Each row below holds a small network's activations on one record, seen along a few directions.
Here are examples, each followed by its value of one field, Mekin.
Other fields move the rows too, some of them a lot.
In the rows, zero is written as 500.
Strong random noise was added to every row along 9 fixed directions; ignore it. To show where, here is one row again and again, with new noise each time:
[318 357 432 538 432 479 605 525 605 406 412 461 389 430 625 468 714 436
 662 328 413 594 326 621 686 591 359 590]
[519 352 341 567 373 404 448 439 446 414 653 521 529 530 597 398 525 635
 457 384 463 480 458 460 625 336 336 527]
[382 421 383 388 267 605 321 423 603 619 714 387 592 644 276 450 474 593
 617 629 414 430 396 584 644 599 422 463]
[382 516 559 509 296 427 542 321 486 406 475 476 463 449 559 419 685 528
 472 409 491 601 350 545 647 457 564 439]
[412 500 529 274 605 615 329 444 669 646 519 489 595 508 271 643 419 356
 639 677 402 515 463 588 389 617 795 408]
[523 573 469 424 507 560 500 486 522 306 415 680 482 384 624 555 397 348
 457 487 522 651 379 541 265 329 498 500]
[634 687 527 544 521 554 512 597 542 482 465 410 508 611 437 584 347 635
 361 673 465 469 549 404 426 318 297 572]
[608 334 343 448 662 442 346 524 530 586 633 561 602 540 455 544 345 579
 527 510 414 420 620 414 482 424 503 504]
[652 462 403 501 703 670 414 551 503 490 536 753 510 486 291 494 244 606
 560 588 561 289 754 197 319 592 343 579]
[469 401 385 522 541 571 413 587 601 520 624 377 545 615 413 559 482 521
 562 573 380 404 471 513 522 434 374 599]
[353 518 536 386 298 641 335 331 439 563 611 453 571 503 354 485 477 315
 553 585 573 530 333 689 397 595 678 359]

[595 648 562 431 462 504 468 422 506 492 457 601 535 502 407 513 374 624
 414 599 515 514 571 363 453 435 532 423]
w7
[445 616 578 511 441 543 452 412 547 379 499 379 514 544 443 610 539 434
 395 609 440 540 351 536 396 274 614 497]
w5
[444 431 391 606 452 730 383 668 463 621 667 282 526 663 317 511 405 427
 611 623 534 285 489 625 449 634 224 604]
w6
[394 371 529 527 473 413 456 378 414 545 532 414 514 458 528 477 656 403
 550 376 492 519 437 600 588 539 706 427]
w5
[433 475 434 620 451 586 583 594 651 375 505 388 425 598 424 481 633 659
 571 522 367 390 469 390 667 467 211 695]
w5
[436 616 698 517 542 507 584 461 489 584 342 403 434 454 425 542 589 458
 498 527 526 523 523 509 539 650 623 457]
w2
[472 476 608 557 423 351 531 435 254 562 362 495 449 363 741 418 548 319
 426 289 679 682 406 692 501 606 614 358]
w8
[308 367 420 510 438 555 463 396 720 295 581 499 475 531 383 502 751 576
 618 489 302 417 344 393 641 418 516 617]
w3
[532 624 501 396 562 506 599 559 653 505 300 500 439 497 534 585 448 507
 511 595 443 618 481 528 480 526 441 517]
w1
[465 699 690 581 426 487 560 408 396 397 356 405 443 441 569 550 574 367
 348 499 586 597 374 600 382 369 620 436]
w6
[522 366 354 474 547 578 382 424 567 356 807 672 616 577 368 441 533 608
 526 554 424 276 593 275 452 353 610 555]
w1
[403 432 481 526 470 571 520 427 510 401 453 622 432 398 467 420 606 460
 622 397 539 460 479 462 518 631 509 512]
w6
[415 298 423 473 497 354 475 301 570 213 495 790 484 332 677 383 720 503
 509 252 419 603 384 372 562 343 718 479]
w8
[483 395 456 627 444 581 466 586 203 593 534 467 457 453 574 457 366 274
 537 380 726 464 491 678 365 686 298 482]
w7
[522 405 506 584 631 372 527 432 466 379 487 584 481 421 597 498 637 537
 458 361 451 467 538 351 534 358 630 533]
w3
[440 434 491 397 654 368 653 620 709 632 246 511 401 414 578 546 572 578
 703 391 352 640 542 545 777 779 453 528]
w4
[512 538 352 349 310 517 476 436 596 263 507 724 519 426 653 458 413 506
 461 469 448 698 310 539 417 261 389 485]
w2
[566 475 492 672 585 551 490 530 408 431 558 485 479 543 416 481 474 581
 434 512 545 328 611 312 442 420 348 603]
w2
[569 589 506 405 445 428 455 358 507 437 487 632 542 471 489 485 412 635
 403 521 487 575 511 399 496 386 581 409]
w4
[445 484 621 462 381 291 564 261 520 564 548 457 524 508 479 400 759 718
 457 436 434 517 542 393 825 530 763 383]
w1
[648 452 468 519 551 297 452 515 495 617 410 499 493 534 537 497 364 721
 409 456 474 540 598 406 629 498 379 469]
w8
[563 385 435 408 495 355 322 329 345 594 664 597 628 465 520 458 385 518
 425 431 533 520 557 505 483 445 738 322]
w4
[615 677 667 578 659 583 500 506 475 566 410 464 484 554 250 582 420 635
 423 679 537 319 705 242 416 542 525 532]
w3
[449 275 379 489 584 439 406 485 534 515 548 536 514 469 504 546 493 456
 609 401 431 481 484 515 536 522 515 505]
w7

Which value of Mekin does each new row have?
[422 463 414 329 368 581 460 431 655 529 408 653 442 441 355 468 404 574
 693 517 473 564 447 499 596 772 372 469]
w5
[646 671 563 506 416 492 559 408 416 434 284 720 393 403 468 456 320 688
 408 496 641 548 584 297 451 562 304 461]
w3
[652 453 511 483 640 227 530 436 530 655 406 588 492 457 491 456 475 831
 468 412 429 467 756 279 770 578 552 425]
w6
[588 501 435 437 237 457 395 413 242 664 628 548 577 497 549 339 300 544
 437 462 679 548 517 618 524 586 428 328]
w5
[438 497 503 414 392 413 504 313 569 423 526 622 516 454 482 399 616 668
 504 448 433 546 481 393 681 491 635 425]
w4
[538 566 484 477 438 446 428 502 446 520 574 375 572 571 563 564 406 483
 360 556 466 580 417 621 448 302 517 448]
w4
[520 545 494 418 584 469 496 572 730 598 376 394 479 574 375 643 430 643
 556 626 323 531 521 469 618 532 419 544]
w5
[393 415 386 539 478 729 466 484 523 252 519 707 427 399 452 453 502 344
 630 442 566 418 404 468 309 546 369 600]
w6
